Each row below holds a small network's activations on one input, seen along a few directions.
In each table, some parts of the input vary, and every possible input appears once, in random order.
Descriptions start from the smaller parts, as in this example, which fits no table here: one of 4 places along a line, together with either a single point or one of 9 places around a ring or (one of 3 separate values, together with one of 8 places around a ring).
Shared parts are said once, and a part with two or three values counts as separate values.

Other details of the inputs vary at random and push rows far along two fixed directions, the same in every table; ignore that.

Rows:
r1: [  0 -30   2   7  13  -5   9   6   9   2  -9   1]
r2: [ 3  8 -1  1 -5 -3 -5  2  4 -3  4 -4]
r3: [  3  26   7 -14  -9   0  -3  -4 -10  -1   6  -9]
r4: [ -3  31  -9   2 -24  10 -11  -4  -8   1  12   7]
r5: [ 14   6   1 -17  14   7   8 -10 -10  13   0  -7]
r6: [  2  29  -2  -5 -20  12  -2  -3 -11  -1   5  -1]
r7: [ 15   0  -2  -6  -5   9  13  -9 -19   9 -10  -6]
r8: [-21  -6  -1  12   6 -10 -20   8  18  -8  14   9]
r9: [-28  -5  -9  17   1 -11 -30  10  27 -11  18  12]
r10: [ 17  16  12 -14  -2   2  14  -5 -16   7  -1 -14]
r11: [-5 -3 -4  5 -4  6  0  2  1 -1 -3  2]
r12: [ -1 -30  -3   9  13  -6   2   8  10   0 -10   0]
r13: [-19 -25  -6  22  16 -12 -12  13  24  -1   9   3]
r14: [  3  30   1  -9 -17   4  -3   3  -6  -4   5  -4]
r15: [  2  44   9 -10 -18   3  -4  -1  -7  -2  17  -3]
r16: [-16 -26  -2  21  16 -12 -10  11  24  -3  10   8]
r17: [-10  28   3  -1 -18   3  -5   6   5  -5  16   7]
r18: [  8 -16   6  -6   6   6  17  -5 -10   5 -20  -3]
r19: [-17 -11 -15  14  18  -1 -20   6  26   6  16   9]
r20: [  8 -12   4   1   9  -6   6   2   1   1  -4  -6]
r21: [  5 -31  -7  10  11   1   9  -3  -3   7 -13   1]
r22: [-6  6 -9  9 -9  6 -6  1  1 -1  4  4]
r23: [-13  -8  -9  14  -2   1  -7   0  10  -3   1  13]
r24: [ -1  41  -2 -15 -20   1 -12  -5  -7  -8  11  -7]
r25: [  6  12   5 -10  -7   1   5   1  -7  -2  -4  -2]
r26: [ 12   3   8 -13   5  -1   9  -5 -12   5  -6 -16]
r27: [ 10 -18   9  -6   9  -1  18  -1  -5   3 -13  -3]
r28: [ -9  13  -7   7 -13   7  -8   1   2  -3   6   6]
r29: [-1  7 -1 -1 -8  7  4 -5 -5  0 -4  5]
r30: [-4  7  5 -4  1 -5 -7  1  0 -2  6 -2]
r31: [ 1  8  2  0 -4 -4 -6  2  4 -5  4  2]
r32: [  8 -11   8  -5  13  -5  11   0  -7   6  -6 -10]
r33: [  8  16   0 -16   9   7   2 -10  -7   8   8  -2]
r34: [ 14 -14   2  -5   8  -2  12   1  -6   2 -14 -11]
r35: [ 10   1   2  -6  -4  10  12  -3 -14   4 -11  -8]
r36: [  7  12   2 -14  -4  -2  -2  -7  -9  -3  -2 -10]
r37: [ -9  32  -2  -2 -22   9  -7  -1  -3  -5   8   7]
r38: [-28   7 -16  16  10  -2 -31   6  30  -5  30  21]
r39: [ 10 -13   1  -3   4   6  15  -7 -11   5 -16  -3]
r40: [ 3  4  1  0 -2 -4 -4  2  4 -4  2 -2]
r41: [  1 -34   0   7  18  -9   3   5  10  -2 -12   3]
r42: [-10 -26  -6  20  14 -11  -9  12  23  -2   5   3]
r43: [-18  12 -14  16 -14   1 -17  -1  10  -3  13  20]
r44: [-14  -7  -4  15   2  -9 -18   9  22 -10  10  12]
r45: [ 18  -5   9 -19   8  -2  14 -10 -18   5 -13 -17]
r46: [ 16   3   5 -13   0   0  11  -2 -12   0 -11  -9]
r47: [ -6  34  -8   1 -24   8 -10  -7  -7  -1  11  12]
r48: [-18  -3   0  12   5  -9 -14   9  15  -5  14   6]
r49: [ 0  1  2 -2 -4  8  6 -1 -4  1 -8  1]
r50: [  6 -12   2  -2   3   7  12  -1  -7   3 -14  -5]
r51: [  7 -13   5   0   9  -7   5   1   1   1  -4  -3]
r52: [ 10 -10  12  -6  12  -5  14  -3  -7   4  -4  -5]
r53: [ 17  -6  12 -21   8  -2  14 -11 -19   3 -13 -12]
r54: [ -9 -33   2  12  22 -12  -2   7  13   0   1   4]
r55: [  3 -30  -5   8  11   2  11  -4  -2   5 -14   2]
r56: [ -3  22  -1  -3 -16  11  -3   2  -6  -3   2  -2]
r57: [ 12  -2   7  -8   0   4  18   1  -8   7  -5 -10]
r58: [  1  44   3 -13 -23   3  -9   0  -7  -9  10   2]
r59: [-12  32  -3  -6 -18  -3 -23  -1   4 -11  16   4]
r60: [-29  19 -10  10 -13  -8 -36   6  23 -17  24  15]
r61: [-12 -12  -5  11   1   2  -4   2  10  -3  -3  10]
r62: [ -3 -33   4   8  15  -5  11   5  11   2  -6   4]
r63: [ 18  -4  10 -16   3   0  18  -4 -16   3 -17  -7]
r64: [ 17   2  13 -12   4  -2  13  -6 -13   1  -6  -6]
r65: [ -1 -16  -7  10   2   4   2  -1   1   3  -6   3]
r66: [  4 -10  -4   2   2   4  10  -9  -8   5 -10   5]
r67: [ 15  17   8 -15 -10   6  15  -1 -15   4  -5 -11]
r68: [ -2  16  -9   4 -15   7  -6  -5  -6   2   5   8]
r69: [ -8 -34  -4  16  15  -7   1  12  18   0  -3   4]
r70: [ 10 -17   7  -4   8   0  20   2  -5   6  -9  -7]
r71: [  2   1   0  -6   2  -4  -2  -2  -2  -1   0 -10]
r72: [  4 -30  -7   9  11   1  10  -5  -2   7 -13   4]
Description of these inputs: one of 4 places along a line, together with either a single point or one of 6 places along a line or one of 11 places along a line.
- Changing only the place on the line of 4 turns r28 into r29. The same change can be made to r11. Which row results? => r61
- Changing only the place on the line of 4 turns r8 into r26. The same change can be made to r63. Which row results? => r14
- Start at r53 and move only the place on the line of 4, one step at a time. The first step leads to r9. Which rows follow, in order? => r45, r71
- Start at r17 and move only the place on the line of 11, one step at a time. The first step leads to r1. Which rows follow, in order? => r25, r58, r31, r51, r16, r48, r30, r9, r59
- Change only the place on the line of 6 in r47. List by row number the other rows that result. => r37, r39, r49, r55, r72

Rows:
r73: [  8 -15  -9  -1  13  10  11  -7  -5  13  -9   1]
r74: [ -3 -40  -3  11  15 -18  -7   2  10  -5  -9   6]
r75: [  1 -22   1 -11  22 -13  -5   0  -2   0  -6 -17]
r76: [ 11 -26  -7   1  22   3  16 -14  -8  19  -8  -3]
r77: [  2 -25   6  -3  15 -19   1   1   3  -6 -15  -4]
r78: [-28  12  -4  10  -2 -15 -30  15  29 -17  23   9]
r79: [-12  39   9   1 -16   0  -9   8  13  -9  25  12]
r80: [ -1 -33 -15  10  20  -3  -4 -10   4   5  -4   1]
r81: [ -3  50  11 -18 -17  -1 -10   3   0 -10  20  -2]
r82: [ -4  -9 -12  16  -5 -12 -17  12  13  -7   0 -11]
r83: [ 12  32   0  -4 -21   3  -1   7  -9   0   7 -16]
r84: [ -3 -30   5   2  30  -5   0   6  14   9   4  -8]
r85: [-18   9  -3  17  -8  -6 -18  10  19  -7  24  22]
r86: [ 14  48  15 -34  -9   7   1  -8 -22   3  11 -19]
r87: [-10 -42 -14  20  16   4   3   9  17   6  -9  12]
r88: [ 19   7   3  -1  -5   3  14   7  -9   7  -3 -20]
r89: [ 21 -11  -3 -13  14   6  18 -20 -22  16 -12 -10]
r90: [ -3 -28   2  -3  21 -19  -2   5  10  -7 -10  -8]
r91: [-4  0 -9  3 -6  9 -2  1  0  0 -4  7]
r92: [-26   8 -14  19  -6  -9 -36   0  18 -15  16  17]
r93: [ 10 -33  -6  -1  11   5  10  -5  -5   4 -24  -3]
r94: [ 20 -15  16 -14  15  -7  21  -3 -11   2 -16  -9]
r95: [ 20  20  14 -35   4   1   9 -10 -26   5  -4 -24]
r96: [ 15  46   8 -23 -18   8   0 -19 -30  -1   2  -3]
r97: [  4 -19   2   2   0   4   9  -1  -8  -2 -21  -3]
r98: [  6 -30  13   0  29  -5  18   6  13   6  -3  -7]
r99: [  0  43 -11 -12 -24  14 -16 -11 -11  -4  10   3]
r100: [ -6  32   9 -10  -1   5  -9   3   7   6  25  -4]
r101: [  5  34  12 -14 -35   5   6  -3 -18  -9  -6  -3]
r102: [ 26  25  14 -23  -2  11  22 -19 -34  13  -8  -6]
r103: [ 14   3   9 -10  -2  -3  10  -5 -13   2  -1   2]
r104: [-12  -2  -1  14  -6  10   8   9   4   0   1   9]
r105: [-6  1 -8  5 -4 13  7  4  2  8  0 10]
r106: [ 22 -19   3   5  10   2  24   8  -4  14 -10 -21]
r107: [ 12   7  15 -10 -18   8  28   0 -20   0 -12  -5]
r108: [  4  38   7  -7 -10  10   3 -10 -14   8  11   7]
r109: [-19  12   3  13  -3  -8 -16  13  24 -12  21  15]
r110: [-34   7  -4  21   2 -11 -30  20  44 -15  32  16]
r111: [  9 -25  -6   2  24   5  19 -13  -6  24  -6  -1]
r112: [  8 -19  -7  -4   1   4   2  -8  -6  -1 -22  -4]
r113: [-16 -10   3  18 -11   2   9  14  11  -6   4  11]
r114: [-29   8 -11  20 -21  -2 -31   8  20 -18   6  14]
r115: [-11 -40 -18  21  25   4   2   4  19  14  -3  12]
r116: [ -3 -36 -16  12  20   3  -1  -2   9   7  -9   5]
r117: [-12  34 -17  -2 -23   8 -28  -8   2 -11  12   7]
r118: [  5 -36  -9  18  12 -11  -2  13  12   0  -9 -15]
r119: [  5  11  10 -12  -2  -9   0   0  -4  -8  -2  -2]
r120: [ 18  19  13 -17 -14  18  28  -7 -30   5 -15  -8]
r121: [-27  32 -23  11 -20  -1 -41  -7  14 -14  29  13]
r122: [ 10   5  13  -9 -18   5  21  -1 -17  -3 -14  -5]
r123: [ -7   1   0   7 -10   7   1   4  -2  -5  -5   5]
r124: [ 18  15  16 -22 -25   1  17 -10 -27  -3 -25 -13]
r125: [  7 -33   0   7  24  -4   9  -8  -3   7 -12   2]
r126: [-22   6  -7  17 -10 -12 -29   9  20 -14  21  20]
r127: [-7 -7  3 13  3 -4  0  6 13  2 14 16]
- Changing only one part turns r111 into r121. The same change can be made to r105. Which row results? => r112
- Changing only one part turns r127 into r103. The same change can be made to r98. Which row results? => r81
- Describe the family of inputs behind these rows. => one of 5 places along a line, together with either a single point or one of 10 places along a line
- List by row number the other rows that have the place on the line of 5 in common with r119. => r78, r80, r93, r95, r96, r97, r99, r101, r118, r126
- Change only the place on the line of 5 in r75. List by row number the other rows that result. => r84, r86, r95, r100
- Start at r108 and move only the place on the line of 5, one step at a time. The first step leads to r102. Which rows follow, in order? => r125, r96, r92
